A small network was shown many inputs. Here are its activations along a few directions, one row for each input.
Each table varies a few parts of the input and shows all the possible inputs, shuffled.
Descriptions start from the smaller parts, as in this example, which fits no table here: one of 3 separate values, together with either a single point or one of 11 places around a ring or (one of 4 places along a line, together with one of 5 places around a ring).
Shared parts are said once, and a part with two or three values counts as separate values.
In the rows, zero is written as 128.

Other details of the inputs shift rows strongly along two fixed directions, in all tables alike. That doesn't count.

Table:
x1: [183 101  87 113 141 135 120 135 103 118 130 113 131]
x2: [147 125 135 146 138 120 124 126 132 125 133 140 135]
x3: [ 81 204 111 125 119 165 151 230 115 132 124 117 120]
x4: [150 125 142 140 124 136 107 127 143 129 136 126 133]
x5: [ 52  80 126  74 130 131 120  92 124 196 128 139 120]
x6: [146 128 136 140 122 126 135 116 144 125 127 116 124]
x7: [ 40  83 117  73 124 130 110 104 128 183 119 141 133]
x8: [147 126 137 144 137 120 133 122 128 124 138 136 130]
x9: [140 133 126 131 130 111 136 114 123 102 122 132 129]
x10: [150 127 147 133 124 134 122 121 134 133 139 124 123]
x11: [153 127 146 137 124 134 113 126 139 132 134 128 128]
x12: [137 133 139 112 127 121 131 117 135 102 124 129 130]
x13: [144 130 143 124 123 122 134 122 140 113 131 130 133]
x14: [149 122 132 158 127 127 128 115 123 131 132 118 121]
x15: [ 52  78 124  76 131 131 111  96 128 196 123 142 125]
x16: [151 123 139 151 134 128 115 126 125 131 135 134 129]
x17: [138 133 133 119 126 122 115 123 144  98 121 131 141]
x18: [154 129 143 138 119 130 125 118 135 132 135 119 118]
x19: [147 126 132 147 132 117 136 119 129 126 135 131 125]
x20: [ 87 196 105 153 129 173 134 232 100 146 136 115 116]
x21: [ 79 195 104 146 124 168 153 222  91 157 135 109 100]
x22: [144 130 138 128 118 118 137 119 141 114 127 126 128]
x23: [152 123 141 149 133 128 124 122 121 131 141 130 124]
x24: [ 49  78 115  85 135 120 117  95 113 182 119 151 132]
x25: [151 127 139 145 118 134 127 115 137 131 129 111 120]
x26: [186 102  93  99 130 148 120 135 119 115 128 111 127]
x27: [140 126 127 147 126 115 141 115 128 113 123 126 131]
x28: [135 124 133 134 132 117 136 120 124 118 132 138 135]
x29: [134 125 125 149 131 123 138 119 127 131 129 123 125]
x30: [145 127 139 135 128 128 115 128 150 123 133 131 138]
x31: [ 71 203 100 123 131 158 158 218  92 123 124 120 115]
x32: [ 38  89 102  84 130 122 130  91 105 170 109 133 120]
x33: [142 127 130 141 127 112 140 118 127 114 129 133 130]
x34: [141 128 135 134 117 122 139 116 143 113 121 118 129]
x35: [137 133 136 114 127 121 121 121 139 103 119 133 135]
x36: [137 133 134 116 122 117 134 115 137 103 120 125 125]
x37: [136 131 125 132 135 116 117 121 130  99 123 138 143]
x38: [139 125 129 142 132 117 121 126 134 111 129 140 145]
x39: [149 130 140 134 123 123 134 119 143 126 133 124 123]
x40: [139 132 129 129 136 115 123 120 126 101 120 140 139]
x41: [138 132 131 125 120 120 135 112 139  99 115 117 126]
x42: [144 124 131 149 137 122 117 127 136 123 135 138 140]
Description of these inputs: one of 2 separate values, together with either a single point or (one of 4 places along a line, together with one of 5 places along a line).
The inputs of x28 and x13 match in every part but the choice among 2 separate values. If x16 is changed in the same way as x28 into x13, which row does it become?
Answer: x11
The inputs of x40 and x35 match in every part but the choice among 2 separate values. If x42 is changed in the same way as x40 into x35, which row does it become?
Answer: x30
Change only the place on the line of 5 in x30. List by row number the other rows that result.
Answer: x5, x6, x15, x39
Change only the choice among 2 separate values in x7. List by row number the other rows that result.
Answer: x38

Table:
x43: [154 174 153 164 123 123 145 153 139  95 135 128 125]
x44: [ 50 102 118  96 128 138 120 127 121 186 124 135 125]
x45: [181  65 160 129 135  70 110  19 163  83 120 151 150]
x46: [ 34 107 125  88 128 131 123 120 115 180 123 144 123]
x47: [172 158 138 171 126 139 134 158 128 110 137 111 121]
x48: [154 203 137 156 126 142 147 189 134  84 130 123 126]
x49: [ 68  97 100 101 136 149 131 133  95 196 130 125 113]
x50: [201  49 153 129 135  96  92  27 153 115 129 137 140]
x51: [ 38 125 119 105 126 121 140 120 115 161 115 138 122]
x52: [173 156 131 165 127 141 126 164 126 105 138 116 128]
x53: [136 189 124 143 123 130 153 175 131  75 121 118 134]
x54: [ 47 112 120  72 123 133 127 118 117 168 118 135 123]
x55: [173 183 132 159 125 142 139 177 142  92 131 119 129]
x56: [162 173 117 144 120 152 133 182 122 105 132 106 122]
x57: [214  58 139 140 140  96  98  45 139 117 141 138 149]
x58: [ 66  85  86  72 131 147 122 127  96 191 127 125 114]
x59: [ 73  97  89  87 138 147 122 136  96 188 126 127 112]
x60: [117 189 125 154 125 131 149 182 123  92 120 129 133]
x61: [192  57 169 143 128  85 107  24 169 117 134 143 143]
x62: [155 181 124 142 118 148 142 185 136  99 130 112 128]
What do these inputs look like to the network?
Answer: one of 4 places along a line, together with one of 5 places along a line
The inputs of x54 and x48 match in every part but the place on the line of 4. If x58 is changed in the same way as x54 into x48, which row does it become?
Answer: x59
Start at x51 and move only the place on the line of 4, one step at a time. The first step leads to x60. Which rows follow, in order?
Answer: x45, x53
Start at x57 and move only the place on the line of 5, one step at a time. The first step leads to x52. Which rows follow, in order?
Answer: x44, x46, x60

Table:
x63: [118 161 114 159 132 141 144 168 119 135 129 120 122]
x64: [195 145 155 151 119 128 123 140 146  95 138 127 138]
x65: [ 79 166 103 114 128 159 128 181 105 145 120 113 107]
x66: [ 47 121  88  93 131 149 124 154 101 168 114 126 128]
x67: [128 145 127 135 118 145 125 162 137 130 133 119 132]
x68: [ 80  87 160 103 113  93 119  49 153 134 115 150 141]
x69: [ 51 126 115 107 136 144 138 147  98 185 132 134 107]
x70: [216 167 145 164 130 127 143 142 139  70 137 113 122]
x71: [123  59 130  82 135 107 106  67 130 147 125 152 141]
x72: [129 159 112 125 127 138 153 177 111 121 130 125 125]
x73: [124  72 134 127 139 110  99  67 139 150 125 143 140]
x74: [204 168 145 188 133 122 122 149 134  77 138 126 135]
x75: [206 148 137 153 128 125 123 138 158  80 133 118 138]
x76: [ 80 196 135 122 121 130 153 168 137 102 112 123 124]
x77: [114  57 134 114 121 113 112  53 136 160 122 130 133]
x78: [ 46 122 106 103 120 157 119 152 112 180 120 120 122]
x79: [204 149 155 168 119 126 137 131 137  84 142 118 127]
x80: [175 136 127 150 128 125 133 120 142 101 122 111 125]
x81: [131  74 145 117 137 103 121  69 135 158 134 148 130]
x82: [ 52 127 119  93 123 158 122 152 104 177 131 128 114]
x83: [211 159 130 173 127 116 140 142 124  62 131 118 134]
x84: [ 93 159 112 145 131 142 141 168 102 149 131 123 112]
x85: [117  62 126  96 135 115  97  57 142 150 115 133 132]
x86: [121  60 127  94 131 109 119  58 146 157 123 132 128]
x87: [130  67 138 114 120 111 118  68 146 153 131 131 135]
x88: [134  78 138  90 133 115 106  73 142 147 126 141 130]
x89: [171  96 154 131 119 112 125  87 144 125 135 132 132]
x90: [ 82 174 109 106 131 165 135 189 106 146 128 115 110]
x91: [157 162 153 150 125  95 144 124 150  53 117 139 147]
x92: [127  70 134 124 135 103 119  68 143 157 133 141 136]
x93: [165 102 153 140 141 110 108  86 136 121 139 144 136]
x94: [164  98 149 139 121 116 101  84 137 116 130 130 134]
x95: [128  72 140 120 120 110 112  59 128 148 127 131 125]
x96: [ 83 155 109 129 133 150 131 181 122 158 134 128 127]
x97: [102 155 108 117 131 145 150 172  97 131 130 123 117]
x98: [211 161 132 169 130 121 124 148 128  57 131 123 141]
x99: [125 154 103 132 125 139 151 175 119 120 129 118 131]
x100: [ 39 183 129 130 126 132 152 172 126 136 119 142 123]
x101: [219 165 144 159 127 123 146 148 148  76 135 117 126]
x102: [ 86 159 105 107 133 153 135 183  97 136 129 127 121]
x103: [168 100 152 136 138 107 111  92 145 126 137 147 140]
x104: [145 189 114 152 124 148 148 184 115 105 127 103 109]
x105: [ 98 150  95 128 127 146 147 172 106 133 120 115 125]
x106: [ 51 118  91  84 130 147 127 157 109 171 122 131 130]
The inputs of x71 and x88 match in every part but one. If x97 is changed in the same way as x71 into x88, which row does it become?
Answer: x70
The inputs of x77 and x105 match in every part but one. If x82 is changed in the same way as x77 into x105, which row does it become?
Answer: x102
What do these inputs look like to the network?
Answer: one of 4 places along a line, together with either a single point or (one of 2 separate values, together with one of 5 places around a ring)
Start at x83 and move only the place on the line of 4, one step at a time. The first step leads to x104. Which rows follow, in order?
Answer: x95, x84
Change only the choice among 2 separate values in x89. List by row number the other rows that result.
Answer: x64
Start at x91 and move only the place on the line of 4, one step at a time. The first step leads to x76. Which rows follow, in order?
Answer: x68, x100
